These are the activations of a small neural network, seen along a few directions. Each row is one input.
In each table, some parts of the input vary, and every possible input appears once, in random order.
Descriptions start from the smaller parts, as in this example, which fits no table here: values(2) and (point or line(9) or (ring(5) and line(6))).
Shared parts are said once, and a part with two or three values counts as separate values.

Other details of the inputs shift rows strongly along three fixed directions, in all tables alike. That doesn't count.

A family of inputs:
x1: [ 12 -33  14   9  26  29  -7 -49  -8 -23  30   9  48 -15  59]
x2: [ 29 -21  39 -37  70  36 -60 -36   2 -30 -41 -14  28 -24 -37]
x3: [-44  11 -13   2 -45 -34 -25  54   9  22 -19  24 -68  54 -68]
x4: [  9 -24  17  13   9   2 -21   8 -24 -25  15  35 -24  24  10]
x5: [-11  -4  38  18  -5  -3  28  29 -20  15  44   7 -32   7  -9]
x6: [ -9   4  46 -33 -11  35  33  22  -9 -22  24   4  -7  27 -25]
x7: [ 18 -44  45  13  92  14 -79 -23 -19   0 -35 -22   2 -40 -28]
x8: [ 81  70 -39 -52 -32 -54  54 -30  44  55  33   5  14 -70  12]
x9: [  6 -21 -13 -56  29 -13 -58  20   6  32 -46  -3 -23 -39 -57]
x10: [ 30  38   3 -34 -30  -8  10  10  14  24 -35 -35  -6  -3 -25]
x11: [-35 -21 -25  51  25  29  -3 -13   4  24  -1  -9  35 -20  59]
x12: [-25 -28  13  46 -28   0   2   6 -24 -33   4  17 -23  77   4]
x13: [ 13  37 -13  25 -39   2  28 -48  30 -25  30  31  32  28  34]
x14: [-10 -21  40  17   6  22  28  45 -35  -6  28   9 -22  13  16]
x15: [-17   4 -17  24  55  42  -7 -35  34  11 -23 -16  66 -38  28]
x16: [-23 -10 -13  13  28 -14 -13  12   6  34  23  23 -21 -17 -11]
x17: [ 59  34 -15 -40 -29 -38  47 -23  34  35  28   7  33 -73  16]
x18: [ 34 -30  10   4  61  21 -80 -21  -4 -20 -80 -59  26 -33 -31]
x19: [-57 -13   7 -19  -4  43  14  22  -4 -24  38  37 -12  57  -7]
x20: [ 63  -2   7 -70  47  -6 -73 -32   7   4 -57 -24   0 -37 -47]
x21: [-19  -9  42 -16  48 -17   8 -15  41 -47   8 -20 -45 -21  39]
x22: [-16 -19  20   5 -40  20 -18  -7 -10 -39 -10   7   4  59   9]
x23: [  8  55 -16  22 -13 -67  56 -48  90 -17  24  -6 -17 -41  81]
x24: [ 18  28  22 -55 -11 -15  20  19  -5  -1  13 -11   3   1 -30]
x25: [-30 -37   1   4  43  20 -27  39 -18   6  -6  19 -21   2  -3]
x26: [ 64  30 -40 -19 -41 -61   7 -43  27  21  38  45  -3 -37  15]
x27: [ 32  -1  16 -60 -10 -13  -9  45 -10   0 -19 -27 -36 -13 -74]
x28: [-52 -23 -22  37 -11  -3  12  27  -4   8  -2  14 -16  45   1]
x29: [ 61  36  -9 -44  24 -39 -65 -39  30   0 -77 -33  37 -38 -49]
x30: [-11 -23  21  56  33  55  23   4 -21 -10   2 -58  42 -15  46]
x31: [ -9  17 -30 -33  21 -12   3  -5  14  12  25  13  27 -12   8]
x32: [-62 -23 -13  44  20  51  -6  -2 -22 -12   2 -16  31   9  41]
x33: [-13  16 -46 -13 -10   4  34 -11  15  24  58  31   5   8  49]
x34: [ 18  15 -12  18 -40 -40  88   5   3  23  74  31  -8  -6  29]
x35: [-54 -17 -13 -17 -19  20   1  29 -29 -18  36  25 -25  37  -6]
x36: [-21 -26  12  67  24  36  -4 -31 -34 -31  -8  -5  16  24  42]
x37: [ -8 -24  30  30  45  37  40  -4 -40   1  22 -16  15 -30  33]
x38: [-31 -26 -13  62  56  32 -19   9  -2  16 -25  -7  28 -21  46]
x39: [ -4  33 -33 -37   5 -25 -30   6  29  17 -46 -15  20  -7 -37]
x40: [ 60  24 -17 -30   9 -33 -69 -41  17   0 -78 -30  21 -60 -52]
x41: [ 53  65 -32 -11 -46 -47  34 -21  29  32  -9 -19  26 -69  -7]
x42: [  5 -13  18 -20 -37 -10 -59  15 -13 -19 -54  -2 -42  47 -55]
x43: [ -6 -12  29  64  27  34  22  17 -18   6  -9 -25  24 -17  49]
x44: [ 10   9   0  33 -23 -24  49   9   5  21   1 -11   3  -6   5]
x45: [-46 -17 -12   0 -21  22  -8  16   6  -1 -15   3  11  30   9]
x46: [-33 -24 -13 -54 -22  -1 -29  67 -16 -15  -4  13 -64  53 -74]
x47: [ 41  -4   3   1  61  25 -59 -56  10   3 -65 -50  47 -38  15]
x48: [ -4  48 -71   1 -62 -59  31   6  28  33  -2  40 -30   3 -20]
x49: [-13   5  39  32  22  60  35 -13   2 -13  -1 -33  52  -4  31]
x50: [-17  21 -60  14 -28 -30  58  -7   6  24  66  60 -14  -4  33]
x51: [ 26   8 -54 -29   7 -66   2   0  33  48  -3  29 -13 -48 -36]
x52: [-11 -19  21  82  34  17 -23 -32 -10  -5   5  -6  18   5  39]
x53: [-37 -26 -30  49  34  40  -4   2  -1   0   1 -25  33  -4  42]
x54: [ 12 -44  10  38  51   7  -3 -36 -19 -13  23   9  22 -11  37]
x55: [-18  19  31  -2 -16  17  23  21 -14 -15  -4 -33  20  35   0]
x56: [ -1 -17  32 -13 -12  14  20  25 -26   7  22  -5 -18   0   0]
x57: [-21  30 -54  15 -30   4  31 -12  26  26  27  13  14  21  52]
x58: [ 35  -7  -4 -50 -20 -25 -40  13  -7 -28  -8   9 -42  22 -62]
x59: [  3  46  -7  58 -58 -37  68   4  17  36  54  16  -9   1  29]
x60: [ -1   7  -4  41 -48 -15   1  12  -8 -23  11  39 -28  58  19]
x61: [ -1 -33  21   4  31  16 -24 -13 -40 -30  -6  11 -19  15 -12]
x62: [-20  -8  26 -18 -12  15  -5   0 -32 -53  43  23  -4  77   8]
x63: [ 11  -2   8 -49 -35 -15 -36   5 -25 -38   0  21 -39  32 -54]
x64: [ 27   6   7  26  14   6  12 -17   8  35 -23 -42  39 -64  29]
x65: [-20  -8  44 -55 -41  12   0  58 -47 -28   0  -8 -54  42 -69]
x66: [-47 -33  10 -67 -32  12 -28  55 -14 -15 -10  25 -46  59 -57]
x67: [ -9  19   7  22 -41  -6  48  20 -18   4  -3  -4 -22  19  -8]
x68: [ 27  28   4 -31 -56 -23  21   9  23  17 -26 -16   9 -16 -22]
Description of these inputs: values(2) and (point or (values(3) and line(11))).
Question: The inputs of x27 and x30 match in every part but the values(2) part. If x66 is changed in the same way as x27 into x30, which row does it become?
Answer: x45
Question: The inputs of x7 and x52 match in every part but the values(2) part. If x56 is changed in the same way as x7 into x52, which row does it become?
Answer: x64
Question: Which other rows does x23 become when the values(2) part takes its other values? List them by row number.
Answer: x21
Question: Which other rows does x27 become when the values(3) part takes its other values? List them by row number.
Answer: x46, x58
Question: Which other rows does x11 become when the line(11) part takes its other values? List them by row number.
Answer: x3, x15, x28, x32, x38, x39, x45, x48, x53, x57

A family of inputs:
x69: [-37 -14  32  16  49  53  12   3  -8  -8  10 -20  26   2  30]
x70: [-22 -11  30  11  30  37  -5   7  -3  -5 -28 -45  17  -3  15]
x71: [ -8 -19  49 -21  11   7 -23  40 -17  -1 -26  -3 -40  19 -60]
x72: [ 18  16  -9 -53   0 -17  -6  10  23  18 -22 -19  -9 -34 -22]
x73: [ -8 -27  22 -28   0  16 -20  42 -43  -6 -17 -18 -31  19 -46]
x74: [-36 -46  -3  24  34  57 -13  -8 -26 -12   9  -7  36   9  46]
x75: [ 39  21  -5 -14 -14 -29  -7  10  -2  23 -36 -21  -4 -27 -46]
x76: [-43 -22  12  24  53  44 -15 -13   1 -11   5  -8  29  14  32]
x77: [ 21  23   5 -34  14 -34   0   7  22  11 -23  -8 -17 -34 -51]
x78: [ 37  22  -2 -29   9 -26 -10   8   0  28 -22  -5  -1 -35 -60]
x79: [ 26   1 -11  -4  43 -14  12 -23  19  15  -2 -27  21 -79  25]
x80: [-30   7 -17  11 -63   4  11  17  -7 -12  10  25 -13  63  -2]
x81: [-26 -22  24  36  16  57  14   2 -25  -6  -4 -31  39   5  33]
x82: [ 42  42 -23 -27 -86 -44  48 -31  15 -24  76  49 -13  27  33]
x83: [-19 -11  37 -15  -2   2 -14  39 -13 -23 -44 -32 -43  25 -50]
x84: [-48  21 -16  10 -83  -9  29  27   8 -22  34  35 -41  95  13]
x85: [-32  -1 -10  41  14   4  26 -18   6 -15  44  24   7  15  42]
x86: [ 44   7   8  23  31 -13   0 -22  19  33 -29 -27  26 -74  16]
x87: [-19 -28  23 -43  -6  32 -19  43 -30  -9 -27 -18 -18  22 -42]
x88: [-36 -31  -7  32  27  20   8  -9 -11 -23  27   3   2   8  55]
x89: [ 24  39 -48   4 -36 -47  19 -14  15  24  34  46   0  -1 -11]
x90: [-18  -9 -25   5 -42  -5  10  22 -28 -10  35  35 -29  53   5]
x91: [ 34   1 -13  33  30 -19 -22 -35  24  26 -30  -8  25 -57  22]
x92: [ 24  23  -3 -43  -4 -13  -4   8  14  26 -25  -3  11 -28 -54]
x93: [ 16  -9  51 -31 -18  11 -39   0 -20 -52 -36 -19 -22  48 -42]
x94: [ 24  24 -35  44   3 -31  31 -44  33  32  49  43  28 -38  55]
x95: [ -1  -3 -32  15  41  12  -2 -39  24  13  13  -9  44 -47  67]
x96: [ 20  18 -25 -36   2 -20 -32  -5  21  21 -35  13  11 -19 -53]
x97: [  4 -27  58  -2  46  47 -26 -26 -27 -49  -1 -13  23  21   6]
x98: [-23 -19  -5   9 -39  -7   5  21 -12 -10  34  39 -44  48  14]
x99: [ 35  -1   5 -31   0 -28  -9  11   9  26 -17  -5 -22 -42 -25]
x100: [ 26  38 -51  19 -57 -49  19 -12  13  20  18  29  -4   5   2]
x101: [-28  -1 -13  54  -4   1  25 -17   5 -18  25   6   4  17  53]
Question: Describe the family of inputs behind these rows.
Answer: values(3) and (point or (values(2) and ring(5)))
Question: The inputs of x99 and x71 match in every part but the values(3) part. If x98 is changed in the same way as x99 into x71, which row does it become?
Answer: x94
Question: List by row number the other rows that have the values(3) part in common with x93.
Answer: x70, x75, x80, x81, x83, x84, x86, x91, x100, x101
Question: Which other rows does x97 become when the values(3) part takes its other values? List them by row number.
Answer: x82, x93
